A small network was shown many inputs. Here are its activations along a few directions, one row for each input.
In each table, some parts of the input vary, and every possible input appears once, in random order.
A made-up example of a description, with smaller parts first: one of 8 places around a ring, together with either a single point or one of 11 places along a line or (one of 2 separate values, together with one of 6 places along a line).
Shared parts are said once, and a part with two or three values counts as separate values.

Other details of the inputs vary at random and push rows far along three fixed directions, the same in every table; ignore that.

Rows:
x1: 9  1  -13  2  6  -12  18  5  -1  -11  -1  -1  -1
x2: -7  6  17  4  0  10  -18  -9  0  10  -1  -1  5
x3: -6  3  16  11  -2  6  -12  -10  14  3  -8  -5  6
x4: 9  1  -4  -7  10  -1  15  10  -2  -12  -9  8  -7
x5: -30  -34  -21  -10  -26  12  -1  53  -1  6  5  -19  -20
x6: 8  -6  -3  1  21  -15  -8  -1  -2  12  -3  7  13
x7: 14  5  -12  -5  6  -3  15  4  -13  -3  -5  0  -5
x8: 23  7  -4  -33  5  -17  -15  4  23  13  -2  8  24
x9: -8  16  -2  3  -18  5  14  -13  -15  -7  1  -13  -11
x10: 18  12  -3  -44  -6  -5  4  15  21  -12  4  9  3
x11: 17  -6  -9  -3  16  -6  -12  -2  -2  18  -4  12  9
x12: 1  3  4  12  -9  8  -12  -16  8  9  8  -2  7
x13: -32  -32  -23  -12  -25  13  -2  53  -1  11  5  -19  -23
x14: 12  4  -12  -4  7  -4  19  3  -10  -2  -4  1  -3
x15: 12  -7  -5  5  19  -17  -5  -3  7  7  -11  4  13
x16: 9  -6  -3  -1  20  -12  -8  0  -6  14  -5  8  14
x17: 2  6  3  10  -8  10  -12  -15  4  16  6  -1  4
x18: 2  6  12  2  -4  17  -21  -11  4  12  -1  5  0
x19: 10  3  -12  -2  8  -6  18  3  -7  -4  -3  1  -4
x20: -37  -35  -19  -2  -14  -5  -30  43  7  26  -28  -16  -7
x21: 0  5  13  4  -4  17  -18  -10  6  13  0  6  2
x22: 7  -5  2  -6  21  -17  -16  0  -4  4  -26  15  6
x23: 3  -1  -12  0  6  -17  17  -2  -6  -13  -5  0  -1
x24: 7  -2  -10  -3  8  -8  16  5  -10  -9  6  2  2
x25: 11  -1  -8  -11  8  6  10  9  -2  -9  3  16  -10
x26: -5  0  21  4  -1  9  -16  -8  4  14  4  0  3
x27: -10  13  9  -2  -11  18  13  -3  -7  -12  10  -3  -8
x28: 6  0  -5  -3  9  -6  15  11  3  -19  -6  7  -4
x29: -28  -28  -24  -2  -14  3  -27  39  -5  33  -7  -24  -3
x30: -4  7  3  8  -15  4  15  -8  -2  -12  23  -12  -7
x31: 3  2  -4  -10  9  -8  13  5  -10  -15  -13  12  -6
x32: -10  16  -1  4  -17  4  18  -13  -12  -7  2  -11  -10
x33: -9  11  0  8  -13  4  16  -8  -4  -14  18  -12  -2
x34: 14  -9  4  -1  23  -11  -10  4  8  3  -20  13  12
x35: 12  -15  -1  3  17  -18  -9  0  3  9  2  5  12
x36: 14  -12  7  -8  24  -9  -19  4  -2  11  -7  15  5
x37: 0  4  10  7  -5  5  -13  -15  -4  17  8  -8  3
x38: -11  4  17  9  -4  -1  -13  -14  6  1  -13  -2  5
x39: -3  8  17  7  -1  11  -12  -9  7  11  -10  -2  4
x40: -8  9  0  6  -14  7  17  -9  -5  -13  16  -12  -2
x41: -7  -5  21  8  -2  4  -15  -9  11  5  7  -2  5
x42: -3  0  13  8  -6  12  -18  -11  13  5  3  4  5
x43: -16  6  15  12  -4  -5  -13  -13  10  -4  -10  -3  5
x44: -1  0  12  12  -7  1  -10  -14  3  13  10  -8  8
x45: 1  1  -13  2  5  -20  16  1  -5  -14  -4  0  -1
x46: 16  2  -17  -9  4  3  8  3  -12  0  5  7  -7
x47: 1  -3  -3  -6  12  -7  13  11  -1  -20  5  10  0
x48: -4  3  12  10  -7  10  -18  -9  14  4  5  4  4
x49: 8  -17  7  -1  24  -18  -15  6  10  2  -1  15  10
x50: 0  5  4  14  -10  5  -12  -15  9  7  9  -2  7
x51: -3  2  11  11  -5  2  -9  -14  2  16  10  -7  5
x52: 14  -2  -16  -4  3  0  11  4  -6  -4  6  7  -3
x53: -11  9  10  1  -13  15  13  -3  -3  -17  11  -5  -6
x54: -12  8  9  2  -12  13  13  -5  0  -19  12  -6  -6
x55: 1  -3  -5  -6  9  -12  14  3  -3  -22  -11  8  -3
x56: -11  15  -2  6  -16  2  18  -14  -8  -9  3  -12  -10
x57: 11  -3  -8  -8  8  -5  15  4  -12  -1  10  4  -4
x58: 11  1  -12  -1  6  -7  19  4  -6  -8  -3  0  -1
x59: 4  -1  -3  -10  14  -2  13  10  -6  -13  2  11  -4
x60: -2  16  8  -1  -15  19  12  -4  -6  -12  -1  -8  -14
x61: 0  2  14  7  -6  14  -18  -11  10  8  1  5  4
x62: -11  13  -1  7  -18  2  18  -13  -8  -12  2  -13  -8
Each input here is: one of 2 separate values, together with either a single point or (one of 5 places along a line, together with one of 6 places along a line).
Q: The inputs of x2 and x29 match in every part but the choice among 2 separate values. If x28 is changed in the same way as x2 into x29, which row does it become?
A: x1
Q: Change only the place on the line of 6 in x42. List by row number the other rows that result.
A: x18, x21, x25, x48, x61
Q: Change only the choice among 2 separate values in x58. List by row number the other rows that result.
A: x34
Q: Change only the place on the line of 5 in x9. List by row number the other rows that result.
A: x7, x29, x37, x46
Q: Change only the place on the line of 5 in x11. List by row number the other rows that result.
A: x14, x16, x32, x57
Q: Start at x22 and move only the place on the line of 6, one step at a time. The first step leads to x31. Which rows follow, in order?
A: x20, x38, x55, x43

Rows:
x63: -2  -17  11  2  13  -10  -56  1  25  42  -24  4  26
x64: 12  -10  -12  -2  21  -11  9  10  -11  -8  -6  13  -2
x65: 4  10  -5  2  -9  -3  4  -12  0  6  7  -11  4
x66: -6  6  10  4  -4  2  2  -5  2  -7  -1  -3  -1
x67: 2  4  6  1  -6  8  0  -7  2  -1  8  -1  0
x68: -7  6  8  6  -3  3  3  -7  1  -6  0  -3  -1
x69: -36  -25  -27  -10  -30  9  -1  50  2  4  -11  -25  -20
x70: 0  7  6  -2  -6  8  0  -5  4  -1  8  -1  1
x71: -5  3  8  7  -3  4  2  -8  -1  -6  1  -3  -1
x72: 19  -9  -14  -10  21  -8  7  12  -9  -3  1  16  0
x73: -3  9  -4  10  -8  -7  8  -13  -3  1  0  -11  5
x74: 11  -9  -10  -4  21  -13  10  9  -7  -9  -7  14  -3
x75: -7  8  8  1  -6  1  1  -7  3  -8  -3  -2  -1
x76: 0  9  7  -6  -8  6  -2  -6  6  -3  5  -1  1
x77: 19  -5  -8  -16  17  -12  7  12  -1  -8  -2  15  2
x78: -4  3  6  10  -1  6  3  -9  -9  0  3  -2  -4
x79: 2  4  5  3  -4  10  1  -8  -6  5  11  0  -2
x80: 2  5  5  2  -6  8  0  -7  1  1  9  0  -2
Q: What is each input in this table made of?
A: one of 2 separate values, together with either a single point or one of 8 places along a line
Q: The inputs of x80 and x74 match in every part but the choice among 2 separate values. If x72 is changed in the same way as x80 into x74, which row does it become?
A: x64
